A small network was shown many inputs. Here are its activations along a few directions, one row for each input.
In each table, some parts of the input vary, and every possible input appears once, in random order.
Descriptions start from the smaller parts, as in this example, which fits no table here: one of 8 places around a ring, together with either a single point or one of 11 places along a line or (one of 3 separate values, together with one of 4 places along a line).
Shared parts are said once, and a part with two or three values counts as separate values.
(in the rows, 128 means zero)

Other details of the inputs vary at random and push rows far along two fixed directions, the same in every table; ignore that.

Rows:
row 1: [144 145 144 133 177  85 146 131 120 124 103 146 117 135 165]
row 2: [110 139 118 155 142 147 103 139 127 115 115 136 121 137 130]
row 3: [146 115 119 107  72 164 105 136 107 175 119 111 154 142  94]
row 4: [139 137 133  94  78 156 105 129  99 179 136 107 150 119  97]
row 5: [159 127 123 101  98 132 126 122  78 195 120 108 137 121 121]
row 6: [156 120 139  94 108 156  94 125  97 192 130 128 167 117 130]
row 7: [124 137 110 159 128 140 118 149 148 119 117 148 138 147 103]
row 8: [117 149 152 125 159 131 101 128 108 130 127 128 126 113 163]
row 9: [137 122 143 100 129 158  79 123  77 183 126 120 151 110 162]
row 10: [114 150 149 121 135 124 119 128 121 114 124 109 109 124 143]
row 11: [129 147 155 116 137 101 141 139 154  97 101 120 117 159 137]
row 12: [130 133 121 161 148 122 129 154 165  95  93 153 130 172 127]
row 13: [130 142 118 151 125 110 151 132 127 119 119 125 109 136 105]
row 14: [144 135 136 103 108 158  95 127  95 190 141 130 163 103 117]
row 15: [134 127 125 113 152  90 134 143 123  89 110 147  95 163 156]
row 16: [128 129 116 111 134 108 124 138 109 109 134 142 106 137 132]
row 17: [119 146 158 122 155 105 127 134 137  92  99 114 100 151 168]
row 18: [119 141 130 137 111 126 133 139 148 106 119 120 126 145  98]
row 19: [117  68 111 110 109 147 173  66 151 153 243 131 171  21 110]
row 20: [135 138 126 152 144  92 159 138 140 100  94 129  99 162 129]
row 21: [131 110 109 127 109 181  78 134  93 176 114 128 148 133 130]
row 22: [133 139 102 169 140 119 135 140 127 125 114 150 120 139 111]
row 23: [139 135 109 170 158 103 144 144 140 107  89 155 111 164 135]
row 24: [ 83  70 129 134 129 129 182  82 216  47 198 115 122  89 131]
row 25: [102  87 120 122 115 113 207  77 189  93 223 115 135  55 109]
row 26: [110 141 134 140 128 132 121 131 130 105 119 113 106 135 124]
Each input here is: one of 2 separate values, together with either a single point or (one of 3 separate values, together with one of 4 places along a line).
Changing only the choice among 2 separate values turns row 26 into row 24. The same change can be made to row 18. Which row results?
Answer: row 3
Which other rows does row 25 become when the choice among 2 separate values takes its other values? List them by row number.
Answer: row 5
Which other rows does row 21 become when the choice among 3 separate values takes its other values? List them by row number.
Answer: row 12, row 23
Which other rows does row 2 become when the choice among 3 separate values takes its other values? List them by row number.
Answer: row 7, row 22

Rows:
row 27: [137 111 116 113 112 115 159 113 131 135 155 127 131 110 113]
row 28: [106 183 168 156 195  73 140 152 163  44  71 130  78 175 171]
row 29: [128 105 130 105 129 126 136 111 127 131 160 128 135 101 142]
row 30: [143 147 109 145 127 135  91 162  80 148  65 132 106 180 128]
row 31: [110 112 116 132 106 157 116 127 153 114 152 130 142 122 105]
row 32: [116 121 130 125 109 139 139 115 140 126 151 111 134 107 111]
row 33: [180 170 137  87  92 159  41 170   8 242  45 109 136 176 132]
row 34: [135 111 107 143 120 129 149 118 141 139 152 140 143 109 107]
row 35: [130 108 127 110 104 127 147 114 140 128 151 117 134 117 117]
row 36: [119 187 148 169 187  62 159 155 149  61  75 140  76 172 145]
row 37: [123 106 123 129 139 141 126 113 135 134 157 141 148 100 141]
row 38: [127 107 120 132 113 142 137 119 152 130 146 129 147 118 110]
row 39: [115 118 133 121 134 138 126 107 126 130 162 125 132  91 140]
row 40: [122 106 128 125 123 148 126 116 149 129 150 131 149 112 130]
What do these inputs look like to the network?
Answer: either one of 2 separate values or (one of 3 separate values, together with one of 4 places along a line)

Rows:
row 41: [155 115 116 102  86 187  70 124  52 236 130 119 168 105 119]
row 42: [159 158 126 118 110 129  94 155  58 183  66 112 114 168 125]
row 43: [118 148 129 158 159 113 127 149 154  86  98 145 109 163 138]
row 44: [119 157 159 132 160 108 124 140 144  93  98 128 114 151 155]
row 45: [129 102 115 128  99 135 155 110 152 131 168 125 144 103  94]
row 46: [125 106 117 131 110 139 152 111 153 133 163 129 151 103 101]
row 47: [131 154 145 146 175  86 147 137 141  95  98 140 104 147 158]
row 48: [131  98 125 108 123 126 144 112 142 126 157 131 139 111 134]
row 49: [120 121 132 113 117 121 152 107 138 123 166 117 129  97 120]
row 50: [108 113 121 138 133 145 126 112 137 120 160 130 132  97 129]
row 51: [120 106 115 136 114 148 134 116 153 130 163 133 154 102 110]
row 52: [148 153 127 119 123 147  67 160  60 173  71 127 123 167 137]
row 53: [118  96 104 133 103 153 135 114 150 123 162 129 141 111 107]
row 54: [124  95 127 112 122 142 128 113 144 126 157 131 146 112 137]
row 55: [107 116 136 117 119 148 123 112 142 120 163 115 137  99 126]
row 56: [128 147 134 136 162  79 154 141 139  85 106 140  96 154 146]
row 57: [158 168 146 105 122 131  84 155  64 186  71 117 127 158 138]
row 58: [113 104 122 124 104 149 137 111 147 123 162 114 136 106 115]
row 59: [126 159 136 151 173  78 158 137 136  87 106 141  94 142 146]
row 60: [123 145 128 152 147  97 148 145 156  80  95 136 101 165 125]
What do these inputs look like to the network?
Answer: either one of 2 separate values or one of 6 places around a ring or (one of 3 separate values, together with one of 4 places along a line)
Which other rows does row 59 become when the choice among 3 separate values takes its other values? List them by row number.
Answer: row 49, row 56
